Each row below is a small network's average activation on inputs in which a field has the value named, seen along a few directions.
Related values have similar rows: they may be neighbours, one step apart, or belong to one group.

Vaz, 6 values:
c2: -1.503; 3.970; -2.352; -0.654; 1.961; 3.277; -3.804; -6.289; -0.388; 5.570
c3: 0.084; -0.995; -1.247; 1.735; -5.276; 0.611; 9.321; -1.636; 0.512; -2.369
c4: -2.100; -0.550; 2.222; -1.252; 5.422; 3.119; -8.335; 0.669; 1.160; 1.576
c5: 3.678; 3.131; -3.664; -2.839; -4.194; 2.178; 5.549; -3.165; -4.603; 1.406
c1: 0.021; -4.874; 1.191; 4.088; -1.819; -3.912; 3.363; 3.586; -1.355; -3.225
c6: -0.180; -0.682; 3.850; -1.078; 3.906; -5.273; -6.094; 6.835; 4.673; -2.957
The values of Vaz form a ring.
Name the neighbours of c4, in listed order.
Answer: c2, c6

Tif, 6 values:
e6: -0.335; -0.039; -1.705; 3.069; -3.480; -1.325; 6.523; -2.612; -0.970; 0.203
e1: 0.005; -2.219; 1.771; 1.624; -0.355; -3.222; 1.745; 3.597; 0.782; -2.759
e5: -0.956; -3.863; 3.647; 0.421; 3.454; 0.208; -4.053; 4.893; -0.073; -2.143
e3: -1.390; 1.316; 0.284; -0.519; 3.748; -0.291; -7.428; -0.773; 1.890; 2.454
e4: 2.859; 1.428; -3.409; -1.615; -3.563; 1.464; 3.165; -2.684; -3.799; 1.147
e2: -0.183; 3.378; -0.587; -2.981; 0.196; 3.167; 0.047; -2.420; 2.170; 1.098
The values of Tif form a ring.
Name the neighbours of e3, in listed order.
Answer: e5, e2

Pulem, 6 values:
v2: 0.937; 3.845; -1.549; -4.581; 2.107; 3.924; -5.667; -2.770; -0.248; 3.304
v3: 0.799; 0.691; -1.612; 1.146; -5.080; -0.431; 9.492; -1.831; -0.194; -1.491
v1: -1.933; 0.533; 2.277; -1.141; 5.028; -0.268; -8.298; 1.651; 3.786; 0.756
v4: 0.867; -4.364; 1.309; 2.477; -2.112; -2.142; 4.530; 3.825; -2.317; -3.536
v6: -1.228; -4.474; 2.676; 3.602; 2.091; -5.195; -3.560; 4.980; 1.113; -2.347
v5: 0.558; 3.768; -3.100; -1.503; -2.034; 4.112; 3.503; -5.854; -2.141; 3.314
The values of Pulem form a ring.
Name the neighbours of v3, in listed order.
Answer: v4, v5

Vaza, 7 values:
t4: -0.359; -0.621; 1.928; -0.362; 4.087; -0.945; -6.352; 2.405; -0.214; 0.493
t7: 1.364; -3.282; -1.016; 2.986; -4.967; -1.947; 8.156; 1.036; -3.176; -2.540
t5: 1.638; 0.698; -0.670; 0.497; -3.160; -0.366; 6.692; -1.079; -1.075; -2.024
t2: -0.559; 1.539; -1.074; -1.654; 0.017; 3.451; -0.795; -2.676; 0.700; 1.646
t3: -0.269; 1.680; -0.396; -2.049; 2.212; 1.960; -5.003; -1.359; 0.686; 2.024
t1: -2.423; -3.036; 3.703; 0.764; 3.901; -2.913; -6.369; 5.633; 4.532; -1.888
t6: 0.608; 3.022; -2.475; -0.181; -2.090; 0.760; 3.672; -3.960; -1.453; 2.287
The values of Vaza form a line.
Name the neighbours of t5, in listed order.
Answer: t7, t6
Name the neighbours of t1, in listed order.
Answer: t4

Sul, 7 values:
z4: 0.896; -0.980; -1.457; 2.051; -4.443; -0.703; 7.261; -1.481; -0.930; -1.937
z2: -0.732; 0.005; 0.746; -0.015; 2.573; -0.879; -4.856; 0.688; 0.994; 0.832
z5: 0.612; 0.687; -0.638; -0.964; 0.153; 1.588; -0.562; -1.086; -1.438; 0.906
z3: -0.741; 0.993; -0.060; -1.334; 1.503; 1.200; -3.440; -0.598; 1.519; 1.284
z1: 0.880; 0.884; -1.318; -1.152; -1.813; 0.948; 2.093; -0.899; -0.671; 0.383
z7: -1.547; -2.423; 3.309; 0.813; 4.201; -2.199; -6.000; 4.488; 1.855; -1.090
z6: 0.631; 0.834; -0.582; 0.603; -2.174; 0.045; 5.505; -1.113; -1.330; -0.378
The values of Sul form a line.
Fewest steps between z2 and z1?
Answer: 3
Name the neighbours of z4, in listed order.
Answer: z6
